A small network was shown many inputs. Here are its activations along a few directions, one row for each input.
In each table, some parts of the input vary, and every possible input appears once, in random order.
A made-up example of a description, with smaller parts first: one of 5 places around a ring, together with either a single point or one of 11 places along a line or (one of 3 separate values, together with one of 6 places along a line).
Shared parts are said once, and a part with two or three values counts as separate values.

Other details of the inputs vary at random and push rows far along three fixed directions, the same in every table; ignore that.

A family of inputs:
x1: [-4.95  2.91  1.70 -1.71 -0.46 -1.80  0.39  2.91  1.59  4.01  2.56]
x2: [ 3.31 -0.08 -0.31  2.39  2.30  0.97  1.38 -1.92 -1.93 -2.03 -1.27]
x3: [-1.07 -0.21  3.52 -1.95  4.76  0.75 -4.20  2.33 -0.16 -0.66 -0.77]
x4: [-2.43 -1.71  3.21 -0.01  4.21  1.34 -4.20  3.12  0.30 -1.10 -0.95]
x5: [-2.54  2.53  1.61 -2.37  2.22 -2.47 -5.08  0.49  0.28  2.95 -0.01]
x6: [ 2.99 -0.67 -3.04  1.35  2.51 -0.80  1.18 -3.36  0.66  0.20  0.93]
x7: [-0.15  1.98 -2.97 -2.08 -2.41 -2.46  1.00 -2.34  1.95  1.85  2.24]
x8: [ 4.44 -1.05 -0.34  3.57  1.69  0.95  0.09 -1.64 -1.03 -0.95 -1.39]
x9: [ 2.76 -2.26 -0.79 -0.67  0.85 -0.06  2.18 -1.61  0.15  0.20 -1.55]
x10: [ 3.28  0.42 -2.44 -0.72  0.98 -0.25  0.95 -4.25 -0.11  0.66  1.18]
x11: [-2.71 -0.38  2.31 -0.72  3.73  0.75 -4.69  0.83  0.57  0.28 -0.70]
x12: [ 0.05  0.62 -2.78 -0.97 -0.34  0.71  1.98 -2.34  1.01  1.61 -1.25]
x13: [-1.51 -2.75  1.86  1.70 -6.40  2.40  1.50  4.42 -2.40 -3.22  2.35]
x14: [ 2.79 -2.79  0.01  0.79  0.60  0.80  1.20 -3.03 -0.72 -0.60 -1.77]
x15: [ 3.81 -1.06 -0.75  1.76  1.89  0.11  0.90 -2.05 -1.23 -1.77  1.06]
x16: [ 3.20 -0.92  0.31  3.13  0.64  3.07 -0.10 -1.69 -1.92 -2.27 -0.66]
x17: [-2.74 -1.58  4.47 -0.25  2.92 -0.02 -4.51  0.96  0.11 -2.30 -0.74]
x18: [-2.33  0.90  2.50 -0.05  1.73 -1.83 -1.41  1.95 -2.31 -1.44  0.34]
x19: [-3.28  2.46  0.71 -2.11 -0.05 -4.48 -1.14  1.81 -0.67  2.15  0.37]
x20: [ 3.18 -1.15 -0.75  2.26  0.61  1.32 -0.59 -3.07  0.72 -1.57  0.39]
x21: [ 0.50  2.62 -2.99 -1.14 -1.37 -1.30  1.83 -3.29  1.36  1.47 -0.35]
x22: [-0.15  2.89 -4.64 -2.24 -1.11 -1.49  0.42 -2.38  2.21  4.05  2.06]
x23: [ 3.20 -3.98  0.95  2.03  0.24  1.82 -0.03 -1.74 -0.87 -1.66 -0.83]
x24: [ 4.40 -1.57 -0.31  2.98  1.72  0.38 -0.53 -1.48 -0.65 -0.78 -0.12]
x25: [ 2.68 -1.72 -0.94 -0.91  0.74  1.00  2.97 -1.35 -0.40 -1.07 -0.53]
x26: [ 2.81 -2.25 -0.02  1.36  1.25  2.15  2.00 -1.41  0.66 -2.55 -2.44]
x27: [-0.67 -1.97  0.59  3.33 -6.85 -0.48  1.98  4.85 -2.33 -1.98  2.73]
x28: [-3.01  0.35 -2.17 -0.33 -7.45  1.28  3.35  5.72  0.71  0.80  1.87]
x29: [ 1.31  1.29 -2.95  1.52  0.20 -0.03  1.18 -0.90  0.55  0.89  0.41]
x30: [-2.18  1.48  1.01  0.25 -7.16  0.35  4.76  4.64 -0.42  1.53  4.46]
x31: [ 2.95 -2.52  0.37  0.77  1.65  2.03  1.37 -3.13 -1.38 -2.18 -1.18]
x32: [-3.79  2.47 -0.03 -0.84  0.41 -2.24 -2.65  3.07  0.53  1.66  1.89]
x33: [-2.27 -1.87  1.18  2.67 -7.85  2.46  2.88  4.03 -1.19 -3.46  0.28]
x34: [ 3.87 -1.33 -0.17  3.17  0.92  1.94 -0.51 -2.68 -1.09 -0.67 -1.69]
x35: [ 2.98 -0.18 -1.11  0.20 -0.29  2.64  1.11 -1.91 -0.19 -0.27 -0.64]
x36: [-2.70  5.05 -0.24 -2.80  0.42 -2.68 -1.76  2.19 -0.03  2.53  1.07]
x37: [ 2.58 -0.30 -0.94 -0.13  0.50  2.06  1.89 -2.75 -0.70 -0.56 -1.67]
x38: [-1.07 -2.90  1.45  2.10 -6.13  2.43  1.41  5.75  0.08 -3.40  1.86]
x39: [ 0.08  4.37 -3.61 -3.26 -1.31 -1.71  2.02 -2.72  0.34  3.32  0.31]
x40: [ 0.54  3.80 -3.78 -2.08 -1.76 -1.59  0.90 -2.91  2.48  2.95  0.78]
x41: [-3.35  0.46  2.38 -3.41  2.47 -2.06 -3.05  2.13  1.81  0.20  0.03]
x42: [-3.15  1.54 -0.69  1.26 -8.91 -1.57  3.30  5.91 -1.97  0.34  1.71]
x43: [-2.57 -2.24 -0.21  3.37 -6.81  1.33  1.66  3.73 -1.81 -2.26  3.01]
x44: [ 1.71  1.97 -3.98 -4.59 -1.62 -1.92  1.64 -0.66  3.02  4.94  0.95]
x45: [-1.51  1.11  2.72  0.40  3.91 -1.67 -4.62  1.14  0.52 -1.04  0.20]
x46: [ 0.39  0.76 -2.19  1.77  0.17 -0.27  1.94 -0.72 -0.40 -0.03 -0.46]
x47: [-2.08 -0.53  4.08 -0.15  3.54  1.00 -3.86  2.74  0.64 -1.96 -2.16]
x48: [ 2.51 -0.76 -1.53 -2.22  0.80  0.29  1.74 -1.04  0.72  0.33  0.73]
x49: [ 1.32  1.82 -3.22 -2.80 -1.80 -1.01  2.41 -2.82  1.22  3.64 -1.36]
x50: [-2.88  3.96  1.10 -2.84  2.08 -2.91 -3.63  2.42 -0.06  1.93  1.69]
x51: [ 3.97 -3.93  0.16  1.04  1.17  1.34  0.98 -0.98 -0.06 -1.22 -0.92]
x52: [ 2.05 -0.13 -2.31  2.31  0.68  1.86  0.41 -2.79  0.12  0.11 -0.52]
x53: [-2.09  0.61  2.96  0.38  0.64  0.60 -3.83  2.29 -1.77 -1.12  0.96]
x54: [-4.59  1.73 -0.44 -3.87  0.03 -2.12 -1.98  1.00  1.56  2.90  1.18]
x55: [ 3.08 -2.46  0.33  3.57  1.20  0.22  0.36 -1.54 -0.32 -3.50  0.66]
x56: [ 4.07 -1.95 -0.52  0.93  1.16  2.10  0.89 -0.91  0.39 -0.07 -2.14]
x57: [-4.06  2.23  0.85 -2.42  2.26 -0.31 -3.55  1.02  1.16  2.29 -1.08]
x58: [ 1.04  2.86 -3.43 -4.43 -1.39 -0.75  0.91 -1.94  1.99  3.74  1.73]
x59: [ 3.20 -1.99 -0.44  1.12  0.57  2.07 -0.22 -2.70  1.48 -1.45 -0.22]
x60: [ 1.03  2.00 -3.14 -1.33 -0.22 -3.34  2.50 -2.92  1.51  1.12  0.97]
x61: [ 1.09 -1.57 -2.44 -1.09  0.36  0.33  1.84 -0.68  1.61  0.69  0.67]
x62: [ 3.93 -2.97  0.16  1.82  0.25  2.39 -0.41 -1.86 -0.13 -0.68 -0.87]
x63: [ 2.41 -2.62 -0.90  1.71  2.56  2.79  1.94 -1.49  0.11 -1.57 -2.65]
x64: [ 0.27  6.24 -5.59 -4.16 -1.46 -4.28  1.85 -2.38  3.72  5.08  1.69]
x65: [-0.31  3.73 -4.48 -4.54 -3.03 -4.31  1.19 -2.35  1.90  5.70  2.26]
x66: [-1.93 -3.32  1.27  1.85 -6.89  1.39  3.67  5.02 -0.84 -3.95  1.19]
x67: [-3.74 -1.35  3.11 -0.37  3.74  0.07 -3.15  0.41 -0.75 -1.00 -1.74]
x68: [-1.03 -2.37  2.00  2.66 -6.60  3.98  2.29  7.05 -2.36 -3.71  1.05]
x69: [-3.03 -0.14  2.55  2.33 -7.59  0.63  3.91  5.36  0.30 -0.50  3.94]
x70: [-3.51 -2.10  3.54 -0.35  4.40  0.21 -2.62  2.33 -0.66 -1.70 -1.92]
x71: [-3.67 -1.04  3.60 -0.49  0.40 -0.43 -2.15  1.41 -0.35 -2.10 -0.90]
x72: [-3.11 -0.12  3.69  0.34  3.15 -1.35 -3.68 -0.32 -0.86 -2.04 -1.15]
x73: [-3.70  0.84  2.62  0.76  4.30 -0.02 -3.97  0.14 -1.27 -0.51 -2.34]
x74: [ 1.32  0.85 -1.55 -0.85 -0.58  0.78  0.44 -2.23  2.06  0.67 -0.66]
x75: [ 1.72  1.08 -2.07 -2.51  0.21  0.52  2.86 -0.93  0.48  1.05 -1.10]
x76: [-1.86 -0.38  3.78 -1.29  4.27 -0.25 -3.14  1.95 -0.67  0.01 -3.67]
x77: [ 2.89 -1.18  0.00  2.61  0.99  1.16  0.35 -2.92 -1.61 -0.79 -2.45]
x78: [ 3.55 -1.89  0.15  1.72  0.85  2.46 -0.27 -2.16 -0.26 -0.32 -2.23]
x79: [-1.82  0.74  4.36  0.10  1.63 -0.97 -0.99  1.88  0.11  2.36  0.61]
x80: [-3.27  0.06  2.64  0.79  5.20 -1.93 -3.28  0.79 -1.28 -1.10 -0.98]
x81: [ 2.87 -0.78 -0.33  3.39  1.27  0.58  1.47 -2.07 -0.48 -2.82 -1.41]
x82: [-3.81  0.07  2.33  0.08  3.94 -1.13 -3.49 -0.32 -1.14 -0.44 -1.07]
x83: [-3.60  2.20  0.91 -2.60 -0.15 -3.51 -1.96  0.33 -0.64  2.51 -0.15]
x84: [ 2.12  0.05 -1.54  0.02  0.15 -0.04  1.86 -3.43 -1.24 -0.37  0.27]
Each input here is: one of 4 separate values, together with either a single point or (one of 4 places along a line, together with one of 5 places around a ring).
The inputs of x19 and x60 match in every part but the choice among 4 separate values. If x78 is changed in the same way as x19 into x60, which row does it become? -> x74
The inputs of x47 and x28 match in every part but the choice among 4 separate values. If x21 is changed in the same way as x47 into x28, which row does it become? -> x73
The inputs of x44 and x3 match in every part but the choice among 4 separate values. If x65 is changed in the same way as x44 into x3, which row does it become? -> x10
A walk changes only the place on the line of 4. It starts at x41 and steps to x17. List the rest of the walk in order. -> x7, x55
Which other rows does x14 become when the choice among 4 separate values takes its other values? List them by row number. -> x31, x67, x71
Which other rows does x5 become when the choice among 4 separate values takes its other values? List them by row number. -> x20, x22, x53
Which other rows does x84 become when the place on the line of 4 takes its other values? List them by row number. -> x18, x25, x31
Which other rows does x54 become when the place on the ring of 5 takes its other values? List them by row number. -> x11, x12, x57, x67
Which other rows does x36 become when the place on the ring of 5 takes its other values? List them by row number. -> x2, x15, x18, x50
